A small network was shown many inputs. Here are its activations along a few directions, one row for each input.
In each table, some parts of the input vary, and every possible input appears once, in random order.
A made-up example of a description, with smaller parts first: one of 4 places along a line, together with either a single point or one of 9 places along a line or (one of 2 separate values, together with one of 5 places around a ring).
Shared parts are said once, and a part with two or three values counts as separate values.

Other details of the inputs vary at random and push rows far along two fixed directions, the same in every table; ignore that.

A family of inputs:
R1: 8,-30,33,-10,5,-29,41,-12,9,20,-20
R2: 19,25,-5,-10,-17,-5,-52,-27,-10,-9,-13
R3: 28,13,-8,8,-16,0,-53,-29,-3,-7,-14
R4: -31,-13,-11,-2,6,27,34,14,16,10,15
R5: -30,7,-19,6,-2,3,-19,3,3,-3,9
R6: -31,-10,-31,13,-10,13,2,11,5,-10,12
R7: -34,-8,0,1,1,23,14,27,1,-18,12
R8: 18,-17,8,-14,-2,-14,20,-18,13,21,-20
R9: 49,33,-9,4,5,-14,-23,-29,5,-13,7
R10: 18,4,12,-11,2,-13,-14,-32,11,7,-15
R11: -31,-5,-11,9,-4,-2,-4,8,2,-2,9
R12: 9,-31,43,-14,-6,-14,47,4,-16,19,-20
R13: -27,-11,8,-1,-7,12,22,18,-9,-2,8
R14: 43,24,-11,0,9,-13,-54,-12,-16,-11,3
R15: 18,-28,26,-13,-1,0,43,-8,1,27,-17
R16: -36,16,-24,-5,4,15,-7,-1,24,-19,15
R17: 16,-35,37,2,-8,-11,35,7,-12,30,-18
R18: -31,-14,-2,1,-9,-6,20,15,0,-7,3
R19: 21,25,-4,-15,-11,-5,-56,-17,-4,-10,-18
R20: 22,22,9,-13,-15,10,-41,-22,-19,0,-10
R21: -31,-16,-5,10,-1,-3,14,6,5,-8,6
R22: 13,-17,34,-10,5,-2,25,-15,0,18,-12
R23: 9,-36,43,-5,-1,-15,44,0,-15,24,-17
R24: 10,-26,36,-3,-6,-10,24,-2,-18,21,-13
R25: 10,-39,19,-7,-13,-30,41,6,-8,34,-24
R26: 26,6,25,-20,1,9,-11,-17,3,-4,-16
R27: 29,19,1,3,-13,17,-53,-23,-12,6,-10
R28: 33,8,-3,-3,-14,20,-34,-30,-15,-2,-13
R29: 16,-27,35,-5,3,-3,38,-4,7,27,-17
R30: -29,-12,-13,11,-3,-2,9,19,9,12,3
R31: -17,13,-31,11,29,11,-7,16,16,-28,34
R32: -4,21,-29,20,1,-9,-4,17,-2,-12,30
R33: -38,-17,-5,2,0,0,22,27,10,-19,5
R34: 38,46,-11,6,10,-9,-42,-15,-20,-5,-4
R35: 25,-7,6,5,-11,-11,-17,-21,0,2,-20
R36: -16,27,-39,21,5,-2,-7,22,2,-13,36
R37: 9,-27,43,-21,-3,-18,37,21,-13,29,-23
R38: -33,14,-21,-7,7,16,-12,9,28,-24,12
R39: 48,41,-14,1,6,-13,-33,-31,8,-10,9
R40: 27,-2,13,4,-9,11,-20,-19,-9,5,-14
R41: -9,33,-22,12,28,6,5,8,11,-15,22
R42: -35,10,-15,11,-2,28,-19,9,-5,-7,22
R43: -33,-19,-20,4,3,10,33,9,23,-1,8
R44: -11,-7,-9,1,32,-9,26,25,16,-4,24
R45: -25,-10,7,-2,-3,16,13,27,-4,-10,7
R46: 15,-26,23,-3,1,-20,29,-10,16,20,-22
R47: 1,-27,30,-18,-8,-37,40,8,-8,29,-25
R48: -29,-13,-3,0,-5,-3,11,24,5,-15,2
R49: 38,16,9,9,12,-20,3,-8,-19,-6,-9
R50: 27,17,3,0,-10,13,-45,-20,-11,14,-13
R51: 17,-2,12,-10,-12,-16,-8,-20,-7,-5,-20
R52: -37,-10,4,-2,-1,15,19,37,-2,-2,11
R53: 23,5,4,-4,-1,-6,-19,-27,18,9,-16
R54: -35,5,-7,2,11,28,5,3,16,-3,21
R55: 39,26,2,11,8,-15,-17,-10,-22,-9,-5
R56: -16,7,-32,17,20,7,-13,22,1,-32,32
R57: -34,-15,-14,4,-3,21,25,26,-3,16,12
R58: 23,22,-2,-12,-14,-5,-56,-18,-5,-14,-17
R59: 17,-37,28,-6,-12,-8,40,3,-17,30,-19
R60: 26,18,-20,-6,-16,1,-50,-29,-7,5,-16
R61: -25,0,-7,-7,6,7,6,9,23,-20,3
R62: -32,16,-13,-3,4,35,-4,1,12,-20,19
R63: -25,-7,-19,10,23,-9,16,41,-1,-2,27
R64: -32,4,-29,18,-7,13,-21,12,10,-7,13
R65: -12,14,-32,25,5,-2,8,17,3,-25,34
R66: 7,-22,29,-18,-1,-25,40,-9,9,12,-21
R67: -27,15,-10,-5,-5,22,-13,10,-7,-3,11
R68: 17,-22,18,-8,-12,-3,20,0,-17,30,-16
R69: 17,5,18,-8,-5,0,-20,-16,-17,18,-12
R70: -17,8,-11,6,6,32,-8,-1,19,1,13
R71: -20,-6,-22,16,18,-3,6,34,-2,-19,31
R72: -21,-17,-21,9,-8,6,13,5,5,-6,3
R73: 40,38,-5,8,8,-13,-33,-13,-22,-6,-5
R74: 31,-15,17,9,-1,-43,43,11,-13,13,1
R75: -18,32,-28,19,27,14,5,11,11,-26,27
R76: 26,20,15,-23,2,15,-30,-21,6,-5,-12
R77: 20,15,18,-22,-1,10,-13,-26,2,5,-11
R78: -37,-2,-19,15,-4,7,-10,6,4,-16,15
Each input here is: one of 6 places along a line, together with either one of 3 separate values or (one of 2 separate values, together with one of 5 places along a line).
Changing only the place on the line of 6 turns R19 into R61. The same change can be made to R36. Which row results? -> R9
Changing only the place on the line of 6 turns R30 into R46. The same change can be made to R34. Which row results? -> R75
Which other rows does R45 become when the place on the line of 5 takes its other values? List them by row number. -> R13, R17, R24, R59
Which other rows does R40 become when the place on the line of 6 takes its other values? List them by row number. -> R17, R27, R29, R50, R70
Which other rows does R71 become when the choice among 3 separate values takes its other values? List them by row number. -> R55, R74
Which other rows agree with R41 in the place on the line of 6? List them by row number. -> R4, R8, R10, R16, R38, R39, R44, R53, R54, R70, R76, R77
Which other rows does R65 become when the choice among 3 separate values takes its other values? List them by row number. -> R49, R56
Which other rows does R7 become when the place on the line of 5 takes its other values? List them by row number. -> R12, R23, R28, R40
